These are the activations of a small neural network, seen along a few directions. Each row is one input.
Each table varies a few parts of the input and shows all the possible inputs, shuffled.
A made-up example of a description, with smaller parts first: one of 2 separate values, together with either a single point or one of 11 places along a line or (one of 6 places along a line, together with one of 8 places around a ring).
Shared parts are said once, and a part with two or three values counts as separate values.

Rows:
x1: [ -3 -16  -9 -31  -4  23  15  12  -3   9   4 -20   7]
x2: [  4  16  14  29  -7 -17  -5 -18  -8  -1 -14  18 -20]
x3: [-19 -13  -9  -9 -17  16  24  -7  -2  10  13 -25   8]
x4: [ 17  17  11   9 -20  -7 -18  19  -2  -1 -24  14  -2]
x5: [ 16  -5   1  29  -6 -14 -32   1 -15   5 -10  15 -21]
x6: [ -6 -38 -21  -8   9  19   3  -6 -18  15  15 -13  -9]
x7: [ -9  27   0  -4 -15 -30  -9   5  16 -15 -25  26  -8]
x8: [-11 -22  -6 -40   3  19   9   5   8  -8   7  -6   2]
x9: [  9  12  12   0 -12 -10 -21  14   9 -19 -19  26 -10]
x10: [-32  -6 -18 -41  -1   2  17  -5  20  -2  -2  -7   5]
x11: [-17 -15  -8 -10   5  17  22 -28  -8  12  16 -11  -4]
x12: [ 16  -4  -1   3  55  14  15  -3   1   1  38 -31  34]
x13: [  5  19  10  30 -31 -15  -4   2   0  -1 -13   8  -6]
x14: [ 29  28  24  43  42 -16 -15  11   1  -5  13   5  21]
Q: What is each input in this table made of?
A: one of 2 separate values, together with either a single point or one of 6 places along a line
Q: Change only the place on the line of 6 in x13. List by row number the other rows that result.
A: x2, x4, x5, x7, x9

Rows:
x15: [ 17   2   7  -5   5  -2  -6  34   4 -10  -5   0  11]
x16: [ -2   0   6   6 -24   3   6 -12  -8  -8  -4  13 -17]
x17: [ 14  -1  -2  16  18   1 -22   3  -4   0  12   2  11]
x18: [-10  19  -6  -3  14 -19  15   4  15 -11   4  -3  12]
x19: [  0   5  -9 -16 -10  -3 -20  10   9  -2 -16  14   1]
x20: [-19   3   8  13 -27  -2   6  -7   1   6  -3   4  -8]
x21: [  2  15   5 -18 -15   2   5  -6   9 -11 -15  11   0]
x22: [-10 -17 -10 -37  18  17  20  10   6   1  20 -17  14]
x23: [  0  12  15  21  10   2   3  -8   4   4  14 -11  18]
x24: [ 17   9  13  15  14   7   3 -13  -3  -9  14  -1   9]
x25: [-18   0 -11  12 -21 -17  10 -15   3  -2  -2   4 -12]
x26: [  8 -13   1   9 -29  -1 -12  15  -9  -2  -9   3 -16]
x27: [-15  19   7 -12 -18  -2   5  -1  18   1 -13   1   7]
x28: [  0 -25 -10 -12  22  25  12  -9  -1   8  31 -26  13]
x29: [-16  17 -11 -13 -11 -19   8  -9  17  -8 -12  -1   3]
x30: [-20 -37 -17 -20 -15  22  15  -9  -7   8   8 -11  -9]
x31: [ 27  -5   7  18   9   3 -15  14  -4  -3   7 -12   9]
x32: [ 11  -4  11  12  28  -3 -13  -8  -1  -6   9   2   0]
x33: [ -5   9   9  20  -5   0   8  -9 -11  20   0  -6   0]
x34: [ 10  -3  -8  15   3  -1 -17   2 -18  16  -3   7  -7]
x35: [ -8 -12   4   4  -9  -6 -11  -7  -4  -4  -7  16 -27]
x36: [ 12   2   1 -14 -20  -2 -14  21   8  -6 -20   0   0]
x37: [ -4   3   3 -20   0  -7 -12  -2  13  -8 -18  14 -11]
x38: [  5   7  -3  -6  15  -4 -13  23   6  -6   0  13  12]
x39: [  8  17  11  -8  10   2  12   7   7 -15   1   9  10]
x40: [  0  10  -4  20  17 -14   7 -16   6  -4  15 -12  13]
x41: [ 12   6   6  14  -2   4   8 -15 -18   7  -2   4  -8]
x42: [-18 -19 -16 -47  -6  18  12  -2   4   2   2 -17   6]
x43: [ -9 -28 -18 -12   8  27  17 -10 -18  20  11 -24  -4]
x44: [  7  -7   5  12  12  -5  -8 -10 -15  11  -5   7 -18]
x45: [ -5   7 -10  19   1 -16  12 -17  -9  13   0  -6  -3]
x46: [ 23  -6   1  17  -7   1 -10  13 -18  12  -8  -7  -9]
x47: [  1   4   9 -10  26  -7  -5  11  10 -12  -3  12  -1]
x48: [ -5  -9  -8   8 -19  -3 -19   5  -8   1  -5  17 -15]
x49: [-9 20 13 -2  7 -2 12 12 15 -2  2  0 18]
Q: What is each input in this table made of?
A: one of 5 places around a ring, together with either a single point or one of 6 places along a line
Q: Changing only the place on the ring of 5 turns x34 into x48. The same change can be made to x41. Which row results?
A: x16
Q: List by row number the other rows that have the place on the ring of 5 in common with x19.
A: x21, x27, x29, x36, x37, x42
Q: Change only the place on the line of 6 in x40. List by row number the other rows that result.
A: x17, x23, x24, x31, x32
Q: Change only the place on the line of 6 in x39. List by row number the other rows that result.
A: x15, x18, x38, x47, x49

Rows:
x50: [-26 -28 -16  -8 -43  14   2  -6 -16  26   0 -10 -19]
x51: [-20 -20 -17   0   0  13  13 -37 -16  16  20  -7 -11]
x52: [ -7 -40 -21 -13 -10  26 -12  -9 -19  17   3  -3 -19]
x53: [ -5  -8   2  34 -38 -12 -13   7 -22  14 -12  12 -28]
x54: [ -3  -2   5 -25  37  30  35   5   7   5  25 -28  33]
x55: [  6  32  12  10 -50 -20 -12   0   5  -8 -45  26 -18]
x56: [  0  29  11  14 -34 -26 -22  19   2   5 -31  23  -8]
x57: [-20  17   5 -23 -29 -17  -6  28  30 -17 -16  17   7]
x58: [-26  -1 -18 -38  14   5  31 -14   8  -1   9  -5   7]
x59: [-14 -30 -23   9   8   8   4 -21 -10  22  20 -30   2]
x60: [  8  -9  -7  50  14 -16  -9  -8 -16  13   8  -9  -9]
x61: [ -3  13  19 -26  13 -10  -6   7  27 -30  -5  16   3]
x62: [-14 -14  -2 -47  14  12  19  -4   6  -4   0  -7  -5]
x63: [-15  26   3 -16  14 -17   5  -3  29 -27   4  18  15]
x64: [  2  -5   3  30 -54  -6  -2 -12 -20   1 -25  15 -37]
x65: [-25  -6 -15 -48 -45  11  29  -2  11  -4 -25  -3 -11]
x66: [ 13  28   2  29  18 -30 -19   4   8   3 -11   2  10]
x67: [ -3   6   0 -29   3  -3 -19  25  26 -26 -12  23   7]
x68: [ 19  16   6   8  -1 -13 -35  16  -1  -4 -27  30  -8]
x69: [ 38  -9   4  47  20   0  -8   3 -27   6  24 -13   3]
x70: [ -7 -34  -2  -9  -1  20   1 -28 -18  13  11  -9 -23]
x71: [ 42  28  13  27  24 -13 -17  16  -4  -4   4  -2  22]
x72: [  8  25  25  -4  37   9  10  16  28 -20  20  -7  40]
x73: [ 15 -29 -12   7  14  25   4 -10 -22  14  35 -34  13]
x74: [  2   0   0  42   5 -12  -1 -24 -22   6   9  14 -19]
x75: [ -8  17  -4  -8  23 -21  -3  13  35 -19   4  -5  25]
x76: [-19 -26 -15 -12 -59  20  12 -25 -13  13 -14  -7 -29]
x77: [ 25  -2  22  54  28  13   5  -5 -23  13  25 -10   7]
x78: [-20  -9 -25 -30  23   1  22   2  14   7   9 -28  17]
x79: [  9  -9 -14 -33  29  18  23  14   2  -1  24 -32  30]
x80: [-32  -9 -16 -45 -29   5  19  17   8   9 -12  -6  -1]
x81: [  6  37   9  22   9 -26 -10 -12   2  -4 -11  25   0]
x82: [ 15 -21  -4  29  -5   0 -25   3 -23   6  -8  19 -27]
x83: [ 19  23  25  12   8 -19 -22  -2   1  -7 -20  23 -13]
x84: [ 21  18   7 -11  29  -4  -2  25  24 -26  19 -10  37]
x85: [-14  20   6 -27 -45 -11   4   9  33 -30 -30  20  -3]
x86: [-14 -21 -21 -51   4  18   6  14   5   0  -8   0  -1]
x87: [30 35 31 34 32  0 -5  7  1  3  5  0 25]
x88: [ 15 -14  15  33   4  -6 -12 -15 -23   3   0  13 -32]
x89: [  2 -22   7  14  22  37  17 -18 -17  20  35 -31  18]
Q: Changing only one part turns x56 into x81. The same change can be made to x57. Which row results?
A: x63
Q: Changing only one part turns x51 into x89. The same change can be made to x58. Which row results?
A: x54
Q: What is each input in this table made of?
A: one of 5 places around a ring, together with one of 8 places along a line
